Each row below holds a small network's activations on one input, seen along a few directions.
Each table varies a few parts of the input and shows all the possible inputs, shuffled.
Descriptions start from the smaller parts, as in this example, which fits no table here: one of 3 separate values, together with either a single point or one of 9 places along a line or (one of 6 places along a line, together with one of 8 places around a ring).
Shared parts are said once, and a part with two or three values counts as separate values.
(in the rows, 128 means zero)

Other details of the inputs vary at random and push rows far along two fixed directions, the same in every table; ignore that.

Table:
x1: [131 115 156 110 146 117 122 145 128 138 129 136 108 123]
x2: [137 121 143 118 140 129 115 156 132 155 126 129 117 117]
x3: [113 215  83 138 136 108 177  17  96 119 146 135  89  81]
x4: [157 111 144 115 140 114 127 144 132 112 138 127 123 143]
x5: [109 213  69 143 135 104 182  25  99 117 142 126  98  59]
x6: [140 111 146 114 142 108 129 155 137 119 130 120 117 115]
x7: [ 49  89 110 191  47 164 127 110 140  78  98 122 199 174]
x8: [134 115 152 112 143 121 121 154 131 149 125 132 113 116]
x9: [147 123 129 119 135 131 114 160 132 148 132 121 132 119]
x10: [147 117 153 110 144 120 121 134 123 131 136 141 113 150]
x11: [136 132 137 113 145 145 112 155 130 167 128 140 120 131]
x12: [ 42  88 111 191  44 170 129 108 131  88  99 130 192 179]
x13: [152 124 129 123 131 127 117 168 139 138 130 115 135 116]
x14: [132 232  58 147 128 133 166  35  94 139 142 127 109  77]
x15: [146 109 149 112 142 109 129 143 135 113 137 123 116 132]
x16: [138 226  70 142 137 120 169  21  89 125 149 135  99  96]
x17: [126 120 151 107 149 128 122 147 129 158 124 143 108 121]
x18: [152 109 148 114 145 105 127 145 145 103 135 114 124 128]
x19: [134 226  53 156 126 112 169  51 119 115 139 104 127  54]
x20: [164 121 129 119 136 135 114 147 122 136 136 127 133 147]
x21: [130 116 160  99 150 123 121 133 126 142 133 149 101 145]
x22: [ 19  92 127 175  61 176 125  91 120 111  97 157 168 199]
x23: [163 125 125 121 129 133 117 160 133 133 132 117 137 127]
x24: [130 124 143 112 147 137 115 152 131 165 125 141 112 123]
x25: [152 130 135 113 146 148 110 143 119 154 131 145 120 160]
x26: [ 30  94 118 187  49 179 123  99 121 108  97 142 181 188]
x27: [137 109 144 112 142 115 124 156 133 141 127 124 119 111]
x28: [143 114 140 119 141 105 127 161 149 120 122 106 131 104]
x29: [158 123 127 117 134 137 113 156 128 144 133 122 134 132]
x30: [140 113 140 117 138 111 128 162 139 130 125 116 122 108]
x31: [144 118 133 122 134 119 119 166 141 136 126 115 126 109]
x32: [151 111 145 111 144 117 124 136 125 124 139 133 120 146]
x33: [143 107 151 106 146 112 125 138 128 125 138 129 112 135]
x34: [162 112 141 118 142 110 126 143 141 101 137 119 131 139]
x35: [ 39  85 118 185  50 159 133 101 131  81 103 132 183 181]
x36: [159 116 137 115 140 125 118 139 122 128 139 130 126 151]
x37: [148 119 131 124 137 113 118 166 151 126 123 105 135 106]
x38: [ 44  85 116 188  52 155 132 101 140  70 101 125 192 177]
x39: [146 132 134 112 143 152 111 150 124 162 128 141 122 144]
x40: [145 127 139 118 139 136 111 161 131 157 130 128 125 125]
x41: [144 111 145 116 145 103 127 155 147 109 127 111 125 112]
x42: [167 125 125 124 131 128 115 160 143 122 130 109 146 123]
x43: [140 120 153 103 149 128 119 132 122 141 134 153 108 157]
x44: [116 218  58 149 129 115 171  38 103 134 139 119 107  53]
x45: [125 117 157 103 152 123 121 142 127 148 127 148 103 129]
Each input here is: one of 5 places along a line, together with one of 9 places around a ring.
- The inputs of x18 and x3 match in every part but the place on the line of 5. If x38 is changed in the same way as x18 into x3, which row does it become? => x16
- The inputs of x34 and x4 match in every part but the place on the line of 5. If x42 is changed in the same way as x34 into x4, which row does it become? => x23
- Which other rows does x5 become when the place on the ring of 9 takes its other values? List them by row number. => x9, x20, x27, x29, x32, x33, x36, x44
- Which other rows does x25 become when the place on the line of 5 takes its other values? List them by row number. => x7, x12, x20, x26
- Start at x19 and move only the place on the line of 5, one step at a time. The first step leads to x13. Which rows follow, in order? => x9, x40, x11

Table:
x46: [117  81 155 129 111 137 111 161 134 121 122 130 144 163]
x47: [173 136 137 106 157 124 118 151 133 141 137 128 116 128]
x48: [123  80 165 123 122 136 101 180 143 135 116 131 140 159]
x49: [121 133 122 132 122 129 133 126 122 133 127 129 126 120]
x50: [118 137 127 132 126 129 129 122 128 132 127 128 124 122]
x51: [122 126 123 129 128 124 133 117 125 127 129 128 128 125]
x52: [123 130 127 131 123 126 132 119 122 129 129 128 126 123]
x53: [127 127 121 129 128 126 135 117 124 121 131 128 129 130]
x54: [123 131 125 129 131 124 133 117 129 121 127 130 127 129]
x55: [117 137 123 131 128 134 128 122 132 134 125 129 130 123]
x56: [127 130 125 131 122 127 134 118 121 123 131 128 127 128]
x57: [226 146 136  90 181  90 120 176 147 131 151 102 108  88]
x58: [122 134 129 132 126 127 132 118 126 123 127 131 125 127]
x59: [131 133 121 133 121 131 129 120 120 126 132 128 129 132]
x60: [222 139 132  94 176  94 121 175 139 132 149  98 109  90]
x61: [117 134 131 130 127 126 131 119 128 128 127 129 122 121]
x62: [117 134 130 129 126 126 134 122 128 126 125 131 122 120]
x63: [130 134 116 132 125 136 129 121 124 130 129 129 133 130]
x64: [116  74 164 117 127 133 107 178 147 127 115 133 139 157]
x65: [127 134 117 132 125 135 129 122 124 132 127 129 133 127]
x66: [128 128 121 128 127 126 134 115 123 119 132 128 130 133]
x67: [119 129 127 129 124 126 132 120 123 131 130 127 124 119]
x68: [122 134 117 130 126 134 131 126 126 135 125 129 130 121]
x69: [117 130 128 127 132 124 132 118 131 126 128 129 124 122]
x70: [131 140 121 131 128 135 128 119 129 126 129 130 133 134]
x71: [121 132 124 132 123 129 130 124 122 135 129 127 126 120]
x72: [121 134 119 130 126 134 128 123 126 137 127 127 131 121]
x73: [126 137 125 134 124 130 130 120 126 125 128 130 127 131]
x74: [126 132 125 128 131 125 133 116 129 119 129 130 126 132]
x75: [127 135 129 131 125 127 132 116 126 119 130 129 126 133]
x76: [124 127 121 130 128 125 134 117 123 123 129 129 129 127]
x77: [125 134 129 132 125 127 132 117 127 121 128 130 125 130]
x78: [124 132 123 134 122 129 130 122 121 134 128 127 128 124]
x79: [126 133 121 134 122 130 130 122 120 130 129 129 128 126]
x80: [119 137 126 131 126 128 132 125 127 131 124 130 124 121]
x81: [125 139 121 133 128 135 129 121 129 129 125 131 132 129]
x82: [129 138 125 133 124 130 129 119 125 124 130 129 128 133]
x83: [119 130 126 129 123 126 135 123 123 129 127 129 124 119]
x84: [133 136 116 130 125 136 128 120 123 129 131 128 133 132]
x85: [125 129 126 132 123 127 133 119 121 126 129 129 127 126]
x86: [129 133 121 134 121 131 130 121 121 128 131 128 128 129]
x87: [120 139 121 130 129 134 131 125 131 132 123 131 129 123]
x88: [117 126 122 128 128 125 136 120 126 126 127 129 126 121]
x89: [121  77 169 121 122 133 103 177 144 130 117 131 138 159]
x90: [113  83 149 129 114 144 106 167 139 135 115 130 149 157]
x91: [119 126 124 127 129 124 133 119 126 129 130 127 126 120]
x92: [122 138 122 132 128 133 128 121 130 133 124 129 131 126]
x93: [124 137 125 134 125 130 129 121 126 127 126 130 127 128]
x94: [128 133 125 128 130 125 133 115 129 117 130 129 128 135]
x95: [121 131 126 128 132 123 132 116 130 124 126 130 126 126]
- Describe the family of inputs behind these rows. => one of 2 separate values, together with either a single point or (one of 4 places along a line, together with one of 6 places along a line)
- The inputs of x92 and x90 match in every part but the choice among 2 separate values. If x94 is changed in the same way as x92 into x90, which row does it become? => x66
- Start at x59 and move only the place on the line of 6, one step at a time. The first step leads to x86. Which rows follow, in order? => x79, x78, x71, x49
- Which other rows does x55 become when the choice among 2 separate values takes its other values? List them by row number. => x72

Table:
x96: [120 144 115 139 118 131 137 107 126 118 127 127 133 124]
x97: [118 145 124 130 126 136 133 101 115 135 131 143 119 137]
x98: [114 143 112 138 122 131 135 110 127 130 125 125 132 115]
x99: [136  99 145 121 130 127 117 153 136 122 127 126 134 145]
x100: [111 143 116 140 119 130 134 110 128 126 124 126 131 117]
x101: [128 105 149 124 129 130 116 159 141 129 120 128 133 138]
x102: [114 138 116 135 124 119 143 104 123 119 128 126 125 113]
x103: [111 137 115 141 115 124 140 108 121 121 127 125 128 115]
x104: [136 105 143 124 124 134 114 158 136 127 125 126 137 146]
x105: [136 104 139 123 125 136 114 159 136 130 125 126 140 144]
x106: [122 145 112 136 126 129 138 106 129 117 126 128 131 124]
x107: [126 103 148 120 134 127 115 156 143 129 122 127 133 139]
x108: [129 105 146 125 127 131 115 161 139 132 121 127 134 138]
x109: [133  96 145 122 127 126 118 153 135 121 126 126 135 146]
x110: [117 141 112 136 121 128 138 110 123 128 128 125 129 112]
x111: [117 144 115 142 118 132 136 108 127 118 124 128 135 127]
x112: [128 102 150 122 128 127 116 157 138 128 124 126 131 137]
x113: [113 141 117 134 125 123 141 105 127 121 128 126 126 115]
x114: [119 142 108 142 117 136 135 111 125 124 125 127 138 125]
x115: [112 138 119 139 119 124 140 106 124 120 127 126 127 115]
x116: [135 103 147 124 126 131 115 155 136 124 126 126 136 145]
x117: [236 187 133  66 213  96 128 136 109 176 165 133  59  86]
x118: [115 136 112 137 119 125 140 109 120 125 128 124 129 112]
x119: [117 142 110 141 117 136 132 109 126 125 125 125 139 126]
x120: [117 141 117 131 124 141 132 103 113 140 130 142 124 136]
x121: [118 143 112 143 116 134 135 111 126 120 125 127 136 127]
x122: [136 101 147 124 126 128 115 155 135 123 127 126 135 145]
x123: [111 142 115 139 117 130 137 110 126 124 125 126 130 117]
x124: [117 138 113 143 114 130 137 107 121 118 129 125 134 125]
x125: [114 142 116 142 117 132 134 106 128 119 125 127 136 128]
x126: [125  96 149 121 130 124 118 155 138 125 124 127 132 138]
x127: [118 144 122 126 132 133 134 100 116 134 132 144 118 137]
x128: [129  98 144 122 126 129 116 159 134 133 125 125 134 135]
x129: [129 102 142 122 127 132 115 161 137 134 123 126 136 136]
x130: [136 103 144 125 124 132 114 157 135 127 127 125 137 145]
x131: [126 103 147 121 132 128 117 157 143 127 121 129 133 139]
x132: [129 100 147 123 126 126 116 158 134 130 125 125 131 136]
x133: [119 140 109 140 117 133 136 108 122 123 129 124 136 123]
x134: [208 164 126  90 183 103 130 137 127 140 152 122  95 101]
x135: [127 103 149 122 127 129 116 158 140 128 123 127 133 138]
x136: [133 105 145 122 132 131 113 153 141 125 124 127 137 148]
x137: [118 136 109 141 114 130 139 107 119 121 129 124 136 123]
x138: [120 149 124 120 142 127 138 101 116 140 132 142 108 123]
x139: [116 147 127 125 133 131 135 103 115 140 129 142 111 125]
x140: [127 101 147 123 126 129 115 159 137 131 125 125 132 137]
x141: [114 136 115 143 113 127 140 104 121 114 127 125 133 125]
x142: [114 139 118 138 119 121 142 106 122 120 128 125 126 113]
x143: [115 144 115 133 127 124 141 106 128 121 127 127 126 114]
x144: [122 139 109 140 117 130 137 107 120 122 130 124 134 121]
x145: [135 101 145 121 130 129 116 153 138 123 127 127 135 146]
x146: [129 152 119 120 140 131 135 105 111 149 133 140 108 117]
x147: [113 146 118 138 123 126 136 107 129 124 125 126 128 115]
x148: [223 177 131  78 196 106 125 133 110 167 162 136  74 104]
x149: [138 100 144 125 124 128 116 157 131 126 127 124 135 144]
x150: [115 142 114 143 115 134 132 109 127 122 125 125 137 128]
x151: [128 104 142 124 128 133 114 162 139 134 121 127 137 137]
- Describe the family of inputs behind these rows. => one of 2 separate values, together with one of 4 places along a line, together with either a single point or one of 6 places along a line
- The inputs of x124 and x99 match in every part but the place on the line of 4. If x150 is changed in the same way as x124 into x99, which row does it become? => x136
- The inputs of x118 and x102 match in every part but the place on the line of 4. If x98 is changed in the same way as x118 into x102, which row does it become? => x107
- Which other rows does x132 become when the place on the line of 6 takes its other values? List them by row number. => x100, x103, x108, x123, x140

Table:
x152: [131 157  90 137 129 141 133 109 125 138 127 120 141 111]
x153: [131 182  73 142 129 130 154  73 117 123 131 122 134 104]
x154: [ 68 106 125 148 106 125 142  95 137  97 115 129 147 138]
x155: [ 56 126 130 127 114 173 130  79 103 159 120 183 123 182]
x156: [138  81 206  90 156 162  79 183 123 181 122 180 101 205]
x157: [143 150 102 139 117 126 144 102 112 113 140 120 130 122]
x158: [140 166 106 123 137 113 148 105 109 148 138 119 105  70]
x159: [171  78 157 112 131 131  97 200 133 138 132 122 140 156]
x160: [108  76 175 123 120 133 100 192 153 132 109 131 138 149]
x161: [107 159 118 136 125 127 136 115 131 141 122 123 118  90]
x162: [199 186 113 110 164 117 127 134 127 149 147 118 106  97]
x163: [168  54 192  80 170 110  95 217 159 133 128 127 123 155]
x164: [140  70 153 120 128 133 102 171 148 109 123 126 156 176]
x165: [136 177 117 125 148 107 148  97 126 122 136 126  99  90]
x166: [119 181 110 137 132 108 159  71 123 109 130 127 106  91]
x167: [113 111 117 139 112 138 129 119 137 102 120 126 154 153]
x168: [ 98  71 155 133 103 134 113 172 133 135 114 127 142 137]
x169: [ 73  75 145 137 108 137 123 147 149 111 110 133 150 151]
x170: [ 61 113 115 151 101 137 141 107 135 117 105 131 148 125]
x171: [189 152 133  97 171  85 144 117 114 126 157 119  87  90]
x172: [140 170  87 146 114 120 158  67 106 105 145 118 125 110]
x173: [ 61 118 136 138 101 165 125  83  84 161 122 175 114 185]
x174: [158 154 138 109 157 111 126 147 137 149 134 124 100  92]
x175: [139 160 114 140 121 127 138 100 129 105 131 125 132 128]
x176: [183 160 129 115 154 119 125 139 132 127 141 121 115 123]
x177: [181 186 107 123 153 120 134 117 125 135 143 121 112 102]
x178: [120 140 117 132 126 111 148 105 114 119 135 123 114 103]
x179: [ 59 112 120 176  67 168 116 130 141 120 101 125 176 155]
x180: [ 87 120 101 167  77 152 131 109 116 118 118 123 160 137]
x181: [113 106 159 127 127 114 122 140 145 110 121 127 126 141]
x182: [100  95 146 153  92 142 113 137 144  95 114 126 161 175]
x183: [ 96  90 126 146 102 150 119 141 143 107 113 127 166 166]
x184: [ 81 124  95 162  91 156 132 107 132 118 111 126 167 139]
x185: [137  97 151 115 132 116 120 166 127 138 127 125 121 122]
x186: [158 140 124 102 165 110 129 142 135 152 134 124 106  92]
x187: [109 149 106 127 137 126 140 110 128 143 123 124 123  90]
x188: [120 164 103 136 125 104 164  70 108 110 140 122 108  91]
x189: [220  94 163  89 165 106 103 190 130 128 152 118 118 149]
x190: [242 142 137  83 182 109 107 187 121 169 161 112 101 101]
- Describe the family of inputs behind these rows. => one of 3 separate values, together with either a single point or (one of 2 separate values, together with one of 6 places along a line)
- The inputs of x157 and x183 match in every part but the choice among 3 separate values. If x188 is changed in the same way as x157 into x183, which row does it become? => x163
- Which other rows does x155 become when the choice among 3 separate values takes its other values? List them by row number. => x156, x173
- Which other rows does x160 become when the place on the line of 6 takes its other values? List them by row number. => x161, x165, x166, x174, x181
- Which other rows does x153 become when the choice among 2 separate values takes its other values? List them by row number. => x170
